A small network was shown many inputs. Here are its activations along a few directions, one row for each input.
Each table varies a few parts of the input and shows all the possible inputs, shuffled.
Descriptions start from the smaller parts, as in this example, which fits no table here: one of 2 separate values, together with either a single point or one of 11 places around a ring or (one of 5 places around a ring, together with one of 6 places along a line).
Shared parts are said once, and a part with two or three values counts as separate values.

Rows:
x1: [  7 -35 -11   2 -46 108  -9  18  40  48  35]
x2: [-12   9   0  31  17  -9  76  -7 -20 -12 -36]
x3: [-13 -29  22   6 -48 116  -4  22  41  27  -4]
x4: [ 55 -21  11 -41  26 -40  39  40  89 -52 -60]
x5: [-13  13 -12  -6  -4 -33 -11 -14 -19  54 -21]
x6: [ 23 -36  -2  11 -40 107  -7  19  29  69 -13]
x7: [ 28  17  20 -21 -25 -18 -60 -34 -60  -2  48]
x8: [-53  18  12 -10 -10 -22  -9 -14  -6  13 -14]
x9: [ -6  49 -23  42  52  20   9 -13   3  14  42]
x10: [ 48 -29 -34 -43  24 -47   4   5 118 -37  19]
x11: [  9   8  45  10 -33 -15 -50  10 -72 -40  -6]
x12: [-10  15 -43  28   6 -20  43 -23   5  14  49]
x13: [  9 -18   5 -34   4 -41 -36   8 -59  35  -6]
x14: [-13 -43  16  30 -55 109   3  46  32   4 -20]
x15: [-29  37  -1  70  47  24  18  12  -5 -32 -12]
x16: [ -1  32 -13  41  48  35  58 -13 -21 -41 -34]
x17: [-30 -28  23 -14  -8 -34 -28  32 -56 -28 -15]
x18: [  0 -25  13 -38  -9 -28  13  26 -75 -30 -35]
x19: [-43  24  17  31  23 -10  29 -27   9  15   0]
x20: [-19  22 -12  27  23 -19  27 -27   7  37  39]
x21: [  2 -24 -31 -38 -19 -42 -19  10 -50  -6  52]
x22: [-31 -14  29 -37  -3 -31 -33   8 -47  -6   1]
x23: [  5  40 -19  47  61  25   8 -30  -5  26  -6]
x24: [ 27  -8  27 -34  32 -46  -7  41 115 -22 -23]
x25: [ 40 -22  -6 -45  40 -46 -12   2 121 -15   8]
x26: [-26  56   7  50  51  24  13   5   2  -2   7]
x27: [ 34   7  34 -19 -32  -4 -10 -14 -87 -49 -29]
x28: [ 48  19  26 -11 -21 -22 -59 -13 -75  23   2]
x29: [ -1  38 -57  38  36  24  24 -28   5 -15  49]
x30: [-56  -1   4   8 -15 -20  -6  -9 -12 -16 -33]
x31: [-33  12 -20 -19  -8 -27 -11 -34  -3  29  23]
x32: [-11 -20  -1 -45   0 -36 -37 -13 -44  10  38]
x33: [-43   8  11  55  17 -14  34  -2   0  -9 -16]
x34: [-20   8 -50 -12 -26 -33   6 -11  -9  13  37]
x35: [ 13  27  52  -9 -29 -17 -54   4 -67 -10  13]
x36: [ 40  13  -9 -14 -44 -23 -42 -12 -65 -17  61]
x37: [ -7  13  -7  32  31 -15  25 -44  -1  50 -10]
x38: [ 14 -41 -43   4 -66 106   8  21  38  27  44]
x39: [ 56 -23   1 -39  44 -45 -12   3 110   5 -37]
x40: [ 16 -39   4   5 -57 114  46  38  13   2 -41]
x41: [ 22 -29  21 -21  29 -41  -3  28 112 -57 -43]
x42: [-25   1  -8 -16 -15 -15  36 -14 -32 -19 -53]
Question: Changing only one part turns x23 into x29. The same change can be made to x37. Which row results?
Answer: x12
Question: What is each input in this table made of?
Answer: one of 6 places along a line, together with either one of 2 separate values or one of 5 places along a line
Question: Change only the place on the line of 6 in x42. List by row number the other rows that result.
Answer: x5, x8, x30, x31, x34
Question: Change only the choice among 2 separate values in x6. List by row number the other rows that result.
Answer: x39

Rows:
x43: [ 27 -15 -20 -20 -36  23 -14  -8  11  34  24]
x44: [ 21 -20 -12 -33  -5 -47  12 -21  39   8   5]
x45: [  4  23  36  13 -23   5 -37 -24 -78 -18  20]
x46: [  7  -8 -15 -23  20 -34  -4  30  72 -15   7]
x47: [-40  25  -4  36  -6  23  -5 -45 -68  29  47]
x48: [ 19  10  -8  19  61  -9  41   3 101 -15 -21]
x49: [-63  11   2  33  -6  12  21 -24 -61  18  -1]
x50: [ 10 -11 -12  -6 -12  37 -27  30  48   5  26]
x51: [ -5   5  30   5 -30  -6   6 -10 -78 -36 -24]
x52: [ 17  -7  12 -15 -13  15 -42   4 -46   9  18]
x53: [-29  23 -23  15  20 -48  31 -54 -51  -2  29]
x54: [  3   3  -9  28  30  50  42  37  80   2 -49]
x55: [  6  32  20  -4  13 -70 -23 -11 -58 -32  -2]
x56: [  9 -25   6 -23 -20   4   2  17 -46  -9 -26]
x57: [ 11 -12  19 -28  18 -55 -16 -10 -18 -17  -2]
x58: [-10 -23  -1 -20 -28  12  -3  20  25  33 -28]
x59: [-14 -23  -5 -11 -13  27   2  51  55  -5 -21]
x60: [ 26  13 -16  33  31  60  14  16  73  11  -3]
Question: Changing only one part turns x53 into x44. The same change can be made to x49. Which row results?
Answer: x58
Question: What is each input in this table made of?
Answer: one of 3 separate values, together with one of 6 places along a line
Question: Change only the choice among 3 separate values in x60. List by row number the other rows that result.
Answer: x48, x54
Question: Change only the place on the line of 6 in x60. List by row number the other rows that result.
Answer: x43, x45, x47, x50, x52

Rows:
x61: [ 25  -1  -4 -12  10   9  -4   0  21 -11   4]
x62: [-11   4 -16  22  14   7  18   2  14  -5  12]
x63: [ -8  -4 -23   9   6   9  25 -10  19  13   7]
x64: [  -2   23    7   -4  -24  -31  -30  -20 -114  -11   19]
x65: [  0  -5  -8  -9  12 -34  15  12  29   0 -24]
x66: [-3 -2 -2  7  2 33 19 -2 14 21 -2]
x67: [  8   4  15   8  28 -15  -4   6  27  -8  -2]
x68: [ -25   35   13   14   -7  -34  -26  -24 -113   -5   16]
x69: [ 30  -5  10 -13   9 -12  -5   2  27 -16   0]
x70: [ 2 12  2  5 28  6  0 -4 23 -5  1]
x71: [-11 -14   4   0 -32  30  -5   4   7   7 -14]
x72: [-6  6  6 21 10 32 12 10 10  4  3]
x73: [-12  -1  13  19   1  33  11   5   6  -7 -21]
x74: [ -3 -12  -4 -20  -7 -36  -3  16  28  -6 -13]
x75: [ -7  -7   0  12 -12  31  12  -1   9  14 -25]
x76: [ -6   9   0  -1  19 -35  15   8  26 -22 -22]
x77: [ 13  -6   7  -3  21 -14  -1   1  31  12  -5]
x78: [  8 -10  11 -17   1 -15 -15  -2  31   3   5]
x79: [  5  -4  -7 -10  -4   2 -19   3  23  11  11]
x80: [ 17 -11  -1 -20   8 -29   9  21  23 -25 -17]
x81: [ -23   16    9   -9  -33  -34  -39  -23 -110    8   25]
x82: [ -20   24    5    3  -13  -33  -22  -28 -109   15   13]
x83: [ 17  -2  -5   7 -15  32   5  13   8  -1   5]
x84: [ -5  -7  -3   2 -23  29  -4   9  12  17  10]
x85: [ 10 -10 -16  -2   2  14  19  -1  13 -13  13]
x86: [ 7  1 -6 -6 21  7  4 -8 26 15 -2]
x87: [-12 -15 -15  -7  -6  11   9  -4  17   5  19]
x88: [ 12 -17   8   4 -17  37   3  16   2 -10 -17]
Question: Changing only one part turns x67 into x78. The same change can be made to x76. Which row results?
Answer: x74
Question: What is each input in this table made of?
Answer: one of 4 separate values, together with either a single point or one of 6 places along a line

Rows:
x89: [  2  22   7   4  17 -35  -2 -12 -40 -10  -5]
x90: [-19  30  -8  14  21 -40   3 -23 -29   0  17]
x91: [  8   4   7 -14  -9 -24 -20  -2 -46 -13  10]
x92: [ -6   1   9 -13  -9 -32  -6  -4 -44 -10  -7]
x93: [-33   6  -1  43 -42  93   4 -13 -56  29  16]
x94: [ 17 -17  -1  -8  -1  20   1  19  47  -9  -5]
x95: [  1  -4  12 -25 -21 -26 -37  -4 -41   7  14]
x96: [  2 -20   1  -7  -1  11  15  19  49  -4 -21]
x97: [ 10   0  -1  10  25   8  20   9  53  -6 -19]
x98: [ 25 -25  -5 -20 -14  20  -3  12  48   8  -1]
x99: [ -8   4 -19  17  35   5  26   1  59   8   1]
Question: What is each input in this table made of?
Answer: either a single point or (one of 2 separate values, together with one of 5 places along a line)
Question: Change only the choice among 2 separate values in x94. List by row number the other rows that result.
Answer: x91
Question: Change only the choice among 2 separate values in x99. List by row number the other rows that result.
Answer: x90

Rows:
x100: [-19  -8 -25  23   9  35  43  14  34   7  -7]
x101: [ -9   9  -5 -19  10 -39 -30 -17 -17  22  23]
x102: [ 12  -5  12 -16   2 -34   2  -1 -39 -26 -21]
x103: [-17   5  -7  23  22  34  21   0  39  24 -16]
x104: [-14  -7   2 -13  -8 -38   4  16 -40 -23 -20]
x105: [  0 -15  -1 -11 -67  66 -44  -8 -71  30  45]
x106: [ 26  22  -6 -19   9 -33 -22 -12 -16  -1  34]
x107: [ -4 -21  30   4 -74  60 -31   7 -87   6 -11]
x108: [ 33 -12  -4 -10   2   4 -22   2  50  16  15]
x109: [ 18 -25  12 -17  -5  12  10  19  27 -34 -28]
x110: [  6 -28   3 -25 -17   5  20  23  26  -6 -42]
x111: [ -5 -24  -9 -14 -17   0  -5   6  53  17  20]
x112: [  6  44  -4  29  23  -6  15 -23 -22  -6   5]
x113: [ -4  35   2  35  30 -11   6 -26 -23   7   1]
x114: [ 29  -3  20 -12  -1  12  -3  26  32 -37 -24]
x115: [-37  23  -5  25  10 -15  24 -27 -21  19  -3]
x116: [ 36  -2 -11  -8  -5   9 -17   9  52 -10  27]
x117: [ 3  8 -1 37 29 35 16  7 38  1 -2]
x118: [  7 -26 -28 -16 -18   4   1  12  46   9  18]
x119: [-10  -1 -24 -20  -4 -37  -9  -3 -21   4  31]
x120: [-16   0  -4 -22  -3 -43 -12 -17 -15  24  27]
x121: [-12 -24  23 -17 -13   2  10  23  33 -10 -31]
x122: [  1 -16  22 -19  -2   5  -5  16  31  -1 -43]
x123: [-22   6   3  30 -46  95  -5 -12 -79  29  19]
x124: [ -6  23 -13  24  19  -6  26 -31 -26  -4   1]
x125: [-36  32  -5  33  24 -10   3 -21 -22   4   1]
x126: [-32  22 -25  27   9 -10  27 -14 -27  -1   2]
x127: [-30  -5  -6  25  10  31  36   7  41  15  -4]
x128: [ 15   0 -14 -24   5 -33 -10 -19 -20   1  30]
x129: [ 16  12   0 -14  17 -37 -31 -14 -18  13  31]
x130: [ 12  17  -8  31  23  40  24   9  39 -13   2]
x131: [ 14   7  27  -5  12 -38 -18   4 -36 -15 -21]
x132: [-12   3  22 -11   6 -40 -17   2 -36  -6 -29]
x133: [  1 -16 -10 -10  -4   3 -24   6  51  14  16]
x134: [ 20 -12  27  -7   6   7 -10  25  31 -23 -28]
x135: [-19  -5  23 -15  -6 -44   1   3 -34  -3 -25]
x136: [  0  -5 -15  26  19  40  37   2  35 -10  -1]
x137: [ 25 -23 -18 -14  -9   9  -5   1  47  -7  23]
x138: [ 23  16  20 -12   5 -34  -9   7 -34 -28 -16]
Question: Changing only one part turns x137 into x136. The same change can be made to x119. Which row results?
Answer: x126
Question: What is each input in this table made of?
Answer: one of 3 separate values, together with either a single point or (one of 2 separate values, together with one of 6 places around a ring)
Question: A walk changes only the place on the ring of 6. It starts at x116 and steps to x108. List the rest of the walk in order.
Answer: x133, x111, x118, x137
Question: Change only the choice among 3 separate values in x123. List by row number the other rows that result.
Answer: x105, x107

Rows:
x139: [-20   3  -2  24   3  30  20  -2  18  12  -6]
x140: [ 13  15 -15  -2  23 -24   8  -5  25  -6   4]
x141: [ -12   27   21   -5   -2  -55  -38  -25 -106    2   12]
x142: [-12  -3 -13  12   1  27  15   1  15  27   0]
x143: [ 14   5   2   0  23 -17   8   8  17 -26  -9]
x144: [  5  20  -3  12  25 -22  13  -8  28 -21   0]
x145: [  9 -12   0   1 -19  35 -13  11  17   8   5]
x146: [ 26  -1  10 -17   0 -20   2   7  19 -26 -11]
x147: [ -30   15    0   10  -36    2  -17  -20 -117    8   24]
x148: [ -6 -23  -7  -1 -11  26   0   1  16  23   6]
x149: [ 18   0   5 -23   2 -20 -14  10  25 -14   6]
x150: [-10 -12   2  13   2  35  14  12   7   7 -16]
x151: [  1 -19   6  -3 -22  32   5  10  10   5 -20]
x152: [  5 -14  -5 -21   9 -30  -3   0  24   1   6]
Question: Changing only one part turns x152 into x148. The same change can be made to x144. Which row results?
Answer: x139
Question: What is each input in this table made of?
Answer: one of 2 separate values, together with either a single point or one of 6 places around a ring
Question: Change only the choice among 2 separate values in x151. List by row number the other rows that result.
Answer: x146
